Each row has a name. After each piece below comes the name of the row it's from. Each question is about the rows just above it.

z_32: [-4.15  6.07 -6.16 -5.99  7.96  1.48  3.87 -0.12 -4.50 -3.39 -2.97  1.19
  1.92 -4.34  1.94 -6.09 -0.80 -4.97 -1.83 -4.98 -4.16 -1.26  0.05 -4.71
 -1.44 -5.43  1.66  2.23  1.68  4.74  1.64 -3.58 -0.56 -1.01 -1.08  6.35
  1.30]
z_73: [-2.53  1.56  4.63  2.96  5.95 -4.21  1.53  3.03  4.19  1.30  1.84  0.10
  1.82  2.63  4.08  1.60 -0.37  1.75  1.42 -7.53  4.70  1.01 -2.25  5.47
  5.43  1.43 -0.18  1.11 -3.15  7.72 -3.97 -2.46 -1.82  8.23  3.38 -2.71
  0.36]
z_162: [ 3.63 -1.38 -6.16 -5.99  7.96  1.48  3.87 -4.22 -4.50 -3.39 -2.97  1.19
  1.92 -4.34  1.94 -6.09 -0.80 -4.97 -1.30 -4.98 -4.16 -1.26  0.05 -4.71
 -1.44 -5.43  1.66  2.23  1.68  4.74  1.64 -3.58 -0.56 -1.01 -1.08  6.35
  1.30]
z_665: [ 1.38  5.63  4.95 -1.76 -6.85 -3.12 -0.46 -5.31  3.69 -3.26  5.79 -4.70
  0.70  0.36 -0.83  3.28  0.59  0.92 -1.12  5.31 -0.59 -2.09 -2.13  2.12
  2.55 -4.51  2.42 -2.76 -0.22 -4.12  6.07 -5.44  4.15 -3.06  5.69 -2.32
  3.24]
z_17: [-4.12  7.74  3.72 -1.85 -3.25 -2.63 -7.41  3.99 -0.01 -6.34 -0.72 -4.21
  0.80  4.85  1.58 -1.05  0.04  5.27  4.98 -0.94  1.92  2.32 -4.40 -3.93
  6.19  6.14 -4.51  3.21 -1.40  3.51 -3.08 -2.55 -0.27  5.01  0.19  0.91
  2.79]
z_227: [ 1.84  0.79 -2.57 -4.47  9.42 -1.15  3.98  0.86 -1.35 -3.44 -0.73  0.34
  3.18 -3.33  4.33 -3.61 -0.84 -4.05 -0.86 -8.08 -1.34 -1.29 -1.75 -0.91
  2.28 -4.19  1.42  2.42 -0.56  8.08 -0.01 -5.53 -1.12  3.20  1.84  3.98
  1.45]
z_54: [-0.21  7.79  5.67 -2.00 -7.67 -3.59 -3.26 -3.56  3.10 -5.09  4.91 -5.67
  1.12  2.04 -0.22  2.40  0.75  2.49  0.50  4.75  0.01 -1.53 -3.54  0.53
  4.29 -1.86  0.69 -1.58 -1.03 -2.89  4.87 -6.02  3.74 -1.63  5.41 -1.96
  3.89]
z_158: [ 0.81  7.77  3.81 -3.84 -4.71 -3.59 -1.25 -3.82  3.00 -6.19  4.82 -5.41
  2.49  0.07  0.81  1.49  0.43  0.17 -0.26  2.31 -0.81 -2.88 -3.85 -0.13
  4.49 -3.83  1.05 -0.94 -1.23 -1.06  5.52 -7.79 -0.03  0.71  0.92  5.38
  2.17]
z_615: [ 0.81  7.77  3.81 -3.84 -4.71 -3.59 -1.25 -3.82  3.00 -6.19  4.82 -5.41
  2.49  0.07  0.81  1.49  0.43  0.17 -0.26  2.31 -0.81 -2.88 -3.85 -0.13
  4.49 -3.83  1.05 -0.94 -1.23 -1.06  5.52 -7.79  3.46 -1.44  6.29 -0.33
  4.27]
z_825: [-2.73 -2.45 -2.97  0.46  4.44  1.51 -2.98  5.82 -4.72  0.84 -5.99  1.87
 -1.59  0.99  0.58 -3.54 -0.58  2.12  3.14 -4.19  1.22  4.34  0.48 -3.97
 -0.19  6.17 -3.43  4.23  0.00  5.40 -7.35  4.56 -3.69  4.69 -5.84  2.76
 -1.63]
z_670: [ 2.30  3.57  4.29 -1.16 -6.68 -2.28  1.13 -6.08  3.75 -1.48  6.08 -3.79
 -0.05 -0.54 -1.38  3.86  0.34  0.12 -2.05  6.13 -0.93 -2.11 -0.67  2.96
  1.04 -5.76  3.50 -3.67  0.44 -5.05  6.59 -4.45  4.20 -4.07  5.24 -2.52
  2.49]
Which row holds [4.44 1.51]? : z_825
asked: [-6.85 -3.12 -0.46 -5.31  3.69 -3.26] : z_665
asked: [-4.12  6.07] : z_665
Where do [-0.80 -4.97 -1.30 -4.98 -4.16 -1.26  0.05 -4.71 -1.44 -5.43  1.66] appear? : z_162
The row with [ 5.82 -4.72  0.84 -5.99  1.87 -1.59  0.99] is : z_825

z_162: [-2.47 -0.28  0.76 -0.12 -0.39  0.14]
z_54: [-2.52  0.20 -0.09 -0.12 -2.73 -1.36]
z_665: [ 0.06  0.00 -0.39  0.57 -1.74  1.89]
z_615: [-0.42 -0.30  1.16 -1.56  0.95 -1.09]
z_32: [ 1.05 -0.23 -0.92  4.58 -1.62  1.71]
z_590: [-2.98 -0.23  4.58 -0.92  0.71 -0.41]
z_825: [ 1.05 -0.23 -0.92  4.58 -4.54  1.71]
z_158: [-2.66 -0.29  4.40 -2.16 -0.87 -0.45]
z_73: [-2.52 -0.09  0.20  4.28 -3.03 -0.86]
asked: [-0.09 -0.12] : z_54
asked: [-2.52 -0.09  0.20] : z_73
asked: [ 1.05 -0.23 -0.92  4.58 -4.54  1.71] : z_825
asked: [ 1.16 -1.56  0.95] : z_615

